Each row below holds a small network's activations on one input, seen along a few directions.
In each table, some parts of the input vary, and every possible input appears once, in random order.
Descriptions start from the smaller parts, as in this example, which fits no table here: one of 8 places around a ring, together with either a single point or (one of 2 separate values, together with one of 4 places along a line) or one of 9 places along a line.
Shared parts are said once, and a part with two or three values counts as separate values.
In the rows, 128 means zero.

Other details of the inputs shift rows strongly along two fixed directions, in all tables alike. That doesn't count.
These rows show it; all are for the same input, with only those details redrawn:
[148 139 118 150 136 205 155  92  90 152  84  50 100 116  92]
[119 115  97 135 156 187 145 117  86 133 111  70 109 125 138]
[149 170 166 101  55  60 135 132 194 159 105 154 117 118 133]
[ 70  95  95  74 135  53 114 188 156 104 174 178 134 142 248]
[ 87  86  69 122 186 178 135 142  74 111 140  84 116 135 187]
[130 131 115 129 130 160 144 117 112 142 105  86 109 122 130]
[ 95  81  56 147 213 243 147 118  31 114 123  35 107 131 157]
[118 141 138  90  85  55 125 155 181 137 133 166 124 128 178]

A family of inputs:
r1: [136 131 150 148 102 148 106 114 132 159 101 120 131 124  72]
r2: [130 150 156 151 103  58 144 156 133  78 130 231 178 142 123]
r3: [100  78 111 132 169 139  89 149 111 137 145 110 126 139 136]
r4: [133 131 137  83 113  47 111 146 202 146 146 155 110 133 166]
r5: [119  86 127 144 162 176 126 127  62 146 105  69  98 137 123]
r6: [115  95  68 139 196 150 149 129  86  20 222 167 169 131 180]
r7: [147 157 141 127  95 155 140 112 141 150  98 100 120 112  99]
r8: [ 86  93  85 147 210 137 135 151  47  48 179 180 171 149 179]
r9: [ 84  76  70  99 201 123  96 153 130 110 174 114 122 143 192]
r10: [138 124 121 127 135 159 139 116 113 145 113  82 104 128 132]
r11: [121 133 169 121  73 106 118 147 133 150 105 145 133 125 124]
r12: [170 161 133 149 135 193 129  78 149 172  96  63 110 110  35]
r13: [199 204 165 146 100 106 158  77 162  99 143 174 146 111  68]
r14: [146 141 133 114 121  99 103 124 195 154 135 124 118 123 107]
r15: [ 64  96  89  76 135  70 101 187 172  99 187 186 155 138 235]
r16: [111  82  97 148 172 131 139 144  63  31 210 184 173 138 168]
r17: [127 155 132 110  97 115 118 127 181 146 127 140 131 123 114]
r18: [105  95  58 147 203 230 117 109  83 119 139  64 126 128 120]
r19: [201 216 164 169 109 141 172  65 143 115  98 146 144 109  33]
r20: [167 142 187 128  82  96 120 114 158 183  87 114  99 125  78]
r21: [137 148  98 177 177 171 168 113  87  63 129 147 162 131 104]
r22: [140 148 180 114  75  67  95 137 195 171 120 166 134 125  88]
r23: [115 111 160  99 102  43  85 158 177 149 138 168 128 138 144]
r24: [ 49  81 112  89 130  68  85 196 143 112 178 198 155 151 212]
r25: [168 162 143 150 105 188 158  82 113 168  68  57  98 110  67]
r26: [169 161 191 155  60 148 146  97 112 185  51  90 104 115  52]
r27: [132 151 188 117  42  74 112 142 179 163 103 171 143 122 108]
r28: [142 152 166  76  70  11 115 152 224 152 135 180 111 131 164]
r29: [132 109 101 170 200 195 148 104  28  64 165 129 152 134 116]
r30: [166 136 177 161  95 179 142  97  85 179  63  66  99 123  61]
Question: What is each input in this table made of?
Answer: one of 2 separate values, together with either one of 4 places along a line or one of 11 places around a ring
Question: Which other rows does r18 become when the place on the ring of 11 takes its other values? List them by row number.
Answer: r4, r7, r9, r10, r12, r14, r15, r17, r25, r28
Question: Which other rows does r20 become when the choice among 2 separate values takes its other values? List them by row number.
Answer: r4

A family of inputs:
r31: [153 176 134 127  89 118 158 113 166 135  93 120 124 112 105]
r32: [117 127  85 127 151 178 153 120 111 108 127  92 128 116 143]
r33: [ 98 119 101 138 163 117 115 148 125 100 147 171 157 142 146]
r34: [131 108 123 113 148  79 119 141 141 107 160 149 122 139 158]
r35: [124 112 132 113 105 100 109 141 171 149 127 134 122 131 134]
r36: [125 110 119 145 187 205 124 112  89 146 111  63 117 129  90]
r37: [ 99 103  93 136 166 123 110 150 123  88 159 157 160 136 151]
r38: [137 155 174 128  94 121 133 134 131 159  87 125 124 122 101]
r39: [129 114 129 152 159 201 147 127  73 135  98  69 120 135 113]
r40: [140 128 114 164 146 187 129 105 109 112 128 106 148 117  78]
r41: [138 150 145 143  99 101 131 132 142 111 116 166 155 124 114]
r42: [145 154 136 166 117 206 146  93  89 123 109 110 148 113  71]
r43: [114 111 111 145 163 201 107 104  84 156 104  67 118 125  87]
r44: [102 145 101  99 116 125 143 140 149 108 151 152 139 125 175]
r45: [158 170 128 120  95 128 141 106 188 138 114 117 125 110  92]
r46: [103 125 142 116 102 108 112 147 117 145 112 141 132 131 149]
r47: [141 139 153 116 105 115 138 117 123 121 145 145 122 126 134]
r48: [134 141 153 139 116  90 139 132 117 118 115 173 137 139 124]
r49: [123 160 105 116 132 110 138 128 174 131 121 143 126 131 135]
r50: [124 111 130 142 139 112 136 139  96  99 134 149 140 136 139]
r51: [153 118 131 142 144 163 148 101  84 114 126  90 112 121 113]
r52: [ 98  76  93 141 170 188 140 152  68 116 130  81 117 138 165]
r53: [160 131 112 137 155 171 133  91 125 135 132  72 110 113 105]
r54: [144 127 146 138 122  86 123 133 141 116 139 161 139 133 108]
r55: [114 104 128 116 108 102  99 134 160 152 132 131 120 131 137]
r56: [ 41  62  74  92 202 112  80 181 106 110 183 149 143 148 219]
r57: [163 166 147 115 103 126 125  96 167 151 137 122 117 114 107]
r58: [149 137 163 131  62 115 142 128 149 160  86 120 115 124 109]
r59: [146 133 158 136  96  95 137 130 128 110 133 162 142 125 117]
r60: [142 140 159 133  58 120 126 122 132 168  82 119 113 120 102]
r61: [155 127 146 116 117  90 123 121 155 121 152 139 119 126 122]
r62: [152 133 152 125 113  86 139 125 131 117 125 143 118 129 134]
r63: [152 160 135 119 125  92 126 113 169 149 124 139 111 129 125]
r64: [152 142 154 114 105 105 124 115 154 130 156 149 120 129 117]
r65: [121 120 140 113 138 107 110 147 160 139 134 134 130 138 135]
r66: [ 94  89 103 134 191 188 133 151  58 116 127  88 129 139 161]
r67: [134 128 116 106 142  80 115 133 166 123 155 137 122 128 164]
r68: [ 86  84 118 109 104  82 115 174 130 124 146 157 130 141 203]
r69: [ 94 134  86 112 150 119 147 146 130 109 131 144 131 134 180]
r70: [122 116 120 145 161 117 127 134 108 112 137 155 134 146 122]
r71: [147 138 143 123 133  84 128 124 146 131 132 152 113 140 124]
r72: [103 113 133 115  94 110 113 148 115 143 115 135 124 130 154]
r73: [172 162 155 122  91 111 142 100 155 145 114 114 114 105 109]
r74: [162 172 150 129 109 105 146 103 143 153  97 126 108 119 113]
r75: [ 99  79  99 140 176 187 139 156  66 116 130  84 118 144 162]
r76: [146 177 128 115  94 140 139 107 183 140 123 130 128 115 101]
r77: [133 138 118 159 137 199 129 102 105 118 134 114 150 119  78]
r78: [132 137 156 129  96 112 136 129 116 113 145 170 146 128 125]
r79: [ 97 107 105 129 142 121 121 154 111  81 161 166 165 129 169]
r80: [147 111 122 160 155 174 134 106  87 112 138 101 132 125  82]
r81: [128 149 167 126  86 116 126 131 127 165  90 130 125 123 107]
r82: [160 168 152 116  92 127 140  99 145 146 127 124 117 110 120]
r83: [ 77  99 118  96 163  96  91 170 144 128 159 152 138 140 174]
r84: [ 92  92 103 108 174  88 127 160  98  92 162 166 127 151 208]
r85: [133 106 119 148 163 196 127 119 105 148 114  64 109 133  92]
r86: [141 124 129 156 147 190 137 101  83 119 141 108 134 127  78]
r87: [148 145 135 116 120  89 136 123 148 130 126 130 118 118 149]
r88: [ 98  90 110 105 142  98 105 170 158 122 161 143 129 139 176]
r89: [140 134 148 126  82 117 103 112 160 173 100 118 114 121  88]
r90: [129 157 145 142 107  99 133 133 138 117 109 179 154 131 120]
r91: [114 101 106 145 152 200 107 102  85 156 107  60 110 124  89]
r92: [131 151 106 114 124 108 135 129 181 123 128 131 129 123 134]
Question: What is each input in this table made of?
Answer: one of 2 separate values, together with either one of 11 places around a ring or (one of 4 places along a line, together with one of 5 places along a line)
Question: The inputs of r62 and r34 match in every part but the choice among 2 separate values. If r74 is changed in the same way as r62 into r34, which row does it become?
Answer: r63
Question: The inputs of r44 and r76 match in every part but the choice among 2 separate values. If r32 is changed in the same way as r44 into r76, which row does it become?
Answer: r45
Question: A walk changes only the place on the ring of 11. It starts at r43 and steps to r56. List the rest of the walk in order.
Answer: r83, r36, r65, r85, r88, r35, r55, r89, r91
Question: Which other rows does r40 become when the place on the line of 4 takes its other values? List them by row number.
Answer: r33, r37, r77

A family of inputs:
r93: [177 157 187 162  76  96 141 110 130 103 134 184 154 118  69]
r94: [147 135 124 180 165 198 160  96  54  98 111 120 149 127  75]
r95: [ 87 103  95  90 173 103 100 157 162 105 183 155 142 133 180]
r96: [152 129 171 129  83 103 111 128 165 178  86 110 109 132  90]
r97: [134 142 181 108  75  97 104 135 169 182  97 132 121 127  92]
r98: [ 67  75 105 102 128 102 100 174 120 127 147 153 128 148 199]
r99: [120  97 101 159 164 224 148 107  40 137  83  30 102 120 107]
r100: [167 182 146 117  79  83 150 108 188 130 114 135 124 107 106]
r101: [ 96 116  89 103 156 115 128 150 139  87 180 151 147 132 210]
r102: [136 144 118 184 167 203 161 103  60  97  95 110 144 132  78]
r103: [151 131 131 184 157 194 153  91  43  95 127 114 151 126  67]
r104: [141 146 172 119  63  94 105 135 161 184  94 132 119 124  98]
r105: [173 182 148 118 107  93 135  94 178 147 119 134 111 114 103]
r106: [173 182 153 114  85  95 154 113 191 139 129 143 117 122 103]
r107: [102  90  85 103 176  95 104 157 165 101 179 147 133 142 190]
r108: [ 82  88 109  97 153  98 102 159 104 130 147 136 115 149 203]
r109: [160 171 146 120  89  97 118 114 194 152 120 142 126 108  92]
r110: [ 81  90 120  99 130 108 112 173 116 122 145 146 135 137 209]
r111: [ 88 101  71 108 161 128 118 143 132  98 174 149 135 136 184]
r112: [123 100 110 162 174 234 156 113  46 148  95  37  96 126 106]
Question: What is each input in this table made of?
Answer: either one of 4 places along a line or (one of 2 separate values, together with one of 8 places around a ring)
Question: Which other rows does r112 become when the place on the ring of 8 takes its other values? List them by row number.
Answer: r96, r97, r98, r99, r104, r108, r110
